These are the activations of a small neural network, seen along a few directions. Each row is one input.
Each table varies a few parts of the input and shows all the possible inputs, shuffled.
A made-up example of a description, with smaller parts first: one of 4 places along a line, together with either a single point or one of 9 places around a ring or (one of 2 separate values, together with one of 8 places around a ring).
Shared parts are said once, and a part with two or three values counts as separate values.

Other details of the inputs shift rows strongly along two fixed directions, in all tables alike. That doesn't count.

Rows:
r1: [ -2   5  -9 -14  -8  17 -11   0  11   2   7  29   5 -14]
r2: [  1   4  -9  -8  -1  13  -7  -4   4   3   4  19   4 -11]
r3: [  7  -8  -2  25   2  -7  21  28 -17  25   5 -12  12  32]
r4: [ -1  -6   9 -14  34 -22  -4 -18   8 -24 -27 -55 -14 -11]
r5: [-15  11  -7 -18 -29  17 -12 -17   4 -13   9  31  -4 -18]
r6: [ -2  -4   9  -5  -4 -10  -4 -16  -5 -22 -11 -28 -13   0]
r7: [ 10  -5  -4  13   2  -5  17  15 -10  19   8  -4   9  20]
r8: [ -4   4  -5  -9  -1   5   0  -6   6   4   4  23   3 -11]
r9: [ 10  -4   4  31   2 -10  16  28 -12  20   5  -9  10  34]
r10: [ -6   8 -10 -17  -5  19 -15 -12  10  -1   4  35   4 -25]
r11: [ 12  -5   0  25   2  -6  18  30 -14  19   7 -13  14  35]
r12: [  4  -9  18  -7  33 -22 -13 -19  13 -23 -26 -50 -20 -10]
r13: [  7  -5   7   8  20 -12  -2  -7   0  -3 -11 -27  -9   3]
r14: [ 7 -5 -3 13  1 -4 14 13 -9 20  8  0 10 17]
r15: [ -3  -5  13  -7  34 -26  -5 -20  10 -23 -29 -51 -18 -12]
r16: [-1  0 -3 -7 -2 10 -9  1  7  3  3 16  4 -8]
r17: [-6  7 -2 -5 -1  8 -5  2  7 -1  2 22  7 -7]
r18: [ -8   5  -5  -6 -28  13  -1  -3  -3  -6  14  21  -4  -9]
r19: [ 12  -7   1  29   2 -13  22  21 -14  26   8  -8   6  31]
r20: [ 2  0 -1  1  6  5 -3 -2  0  4  0  8  0 -2]
r21: [-10   6  -6  -8  -1   7  -1   0   6   2   0  22   3 -11]
r22: [ 8 -6  3 15  1  0  7 19 -6 17  5  2  5 20]
r23: [ -3   3   0  -1 -26  10   1  -1  -6  -6   9  10  -3  -3]
r24: [ -8   8  -1 -13 -27  12  -8 -12   1 -13   5  19  -4 -16]
r25: [-10   4   4 -19  -8  -1 -12 -23   4 -26  -3  -9 -16 -21]
r26: [-3  3 -1 -3  1  4 -4  3  4 -1  0  9  9 -4]
Each input here is: either one of 6 places around a ring or (one of 4 places along a line, together with one of 5 places around a ring).
A walk changes only the place on the ring of 5. It starts at r7 and steps to r2. List the rest of the walk in order.
> r1, r11, r4
Which other rows belong to the same alternative as r24? List them by row number.
> r5, r6, r18, r23, r25

Rows:
r27: [ -8   8   0 -17  15  -8  -9 -35  15 -15 -11   7 -13 -31]
r28: [ 11  -2  -6  30 -52  21  15  31 -31  27  36  30  10  38]
r29: [ 17 -15   9  15  23  -9   2   8 -13  10  -9 -38   0  25]
r30: [  4  -3  -4  -6  -1  11 -10  -3   9   7   6  20  -7 -12]
r31: [ -2  -6   2 -14  23 -15   0 -20  10  -9 -13 -25 -17 -19]
r32: [ -2  10  -5  -3  -2  15 -14   5   6  -7   0  16  11  -6]
r33: [  2  -2   4  18  20 -19  17  14 -13  -1 -13 -43   6  24]
r34: [-24  15  -7 -15 -21   9  -3   1  13  -7   3  42   6 -19]
r35: [  3   0  -1 -14  -4  11 -11   6  12  -1   6  16   8  -9]
r36: [ -7   1  -2 -23   8  -5  -1  -9  14 -11  -5  -4   2 -19]
r37: [-16  12 -13 -18 -40  18  -2 -18  -4 -10  16  37  -3 -21]
r38: [  8  -5 -13  27  -7   4  29  30 -25  41  17  15  21  37]
r39: [  7  -2  13  -3  23 -10 -17 -26  11 -15 -15 -18 -16 -15]
r40: [  7 -13  25  21  16 -25   4  17  -6 -10 -18 -56  -8  29]
What do these inputs look like to the network?
> one of 2 separate values, together with either a single point or one of 6 places along a line
Changing only the choice among 2 separate values turns r40 into r34. The same change can be made to r32. Which row results?
> r33
Which other rows does r38 become when the choice among 2 separate values takes its other values? List them by row number.
> r29

Rows:
r41: [  1   1  -8   3 -22  17   7  20  -6   7  26  18   4   0]
r42: [ 13  -8   7  14  -1 -15  14  20  -8   0   0 -45  -4  34]
r43: [ -3   0   8 -38  17  -8 -20 -34  14 -43 -24 -47 -16 -22]
r44: [  1  10 -16  12   3  18  -4  14  -6  24   7  24  13   9]
r45: [-15  11 -20   0 -11   0  28   7 -10  19  10  29  20   3]
r46: [ -8   8 -16  -1 -39  22  -7  14  -6   9  18  48  24   5]
r47: [-21  15 -17  -9  -7  -6  20  -1   6   4   5  25   9 -15]
r48: [ 15 -14   4  16  -1  -6  13   4 -23  11   2 -31  -6  18]
r49: [ -4  13  -6 -31  22  12 -29 -41  28 -30 -12  19   2 -47]
r50: [ -2   1  -8   7 -23  10   2  -1 -14  14  18  35   2  10]
r51: [ 14 -15   7  14   7  -6  16  16 -25   2   6 -47  -1  24]
r52: [-21  15  10 -30   0   6 -24 -33  22 -39 -10  16 -21 -41]
r53: [-12  16  -3   8 -40  22  -1  17   1   7  15  55  13  -3]
r54: [-16   3  -7 -40  21  15 -29 -26  23 -23 -26  17 -10 -46]
r55: [ -2   3   6  16 -21   9   6  14 -15   6   2  12  13  16]
r56: [  1 -15  14  -1  21 -15   1   6  12   7  -9 -21  -3   5]
r57: [ 17 -16   7  24   2 -15  16  -2 -20  13  -4 -39  -9  29]
r58: [  8   2  -3  25  21  -7   2  18  -3  16  -4 -21  -1  19]
r59: [  6 -19  10   8  17  -8   9  13  -4  21  -3 -18   9  22]
r60: [  3  -7   7  15  -7 -16   2  16  -6  -5  -4 -30   3  22]
r61: [ 13 -11   5  24  -4 -15  15   3 -10  12   1 -26 -14  22]
r62: [ -2  -1  16   5   6  -5   2  -7 -12 -13  -7 -17  -9  10]
r63: [ 16  -9  20 -13  40 -26  -7 -18   7 -14 -21 -45  -3  -7]
r64: [  7 -11  13  -4  16 -20  -3 -20   1 -20 -17 -55 -27 -12]
r65: [-18   5  -6 -37  18  11 -29 -20  32 -24 -23  20 -16 -50]
r66: [  6  10 -10   5   4   9  -6  -1  16   1   9  30  11 -10]
r67: [12  5 -1  4 -6  2  4 18  7 22 17 36 16  3]
r68: [ -8   9 -13   5 -35  15  -1   5  -2  15  27  59   0   0]
What do these inputs look like to the network?
> one of 2 separate values, together with either a single point or one of 5 places around a ring or one of 8 places around a ring
Changing only the choice among 2 separate values turns r52 into r62. The same change can be made to r53. Which row results?
> r55
Which other rows does r54 become when the place on the ring of 5 takes its other values? List them by row number.
> r44, r49, r59, r63
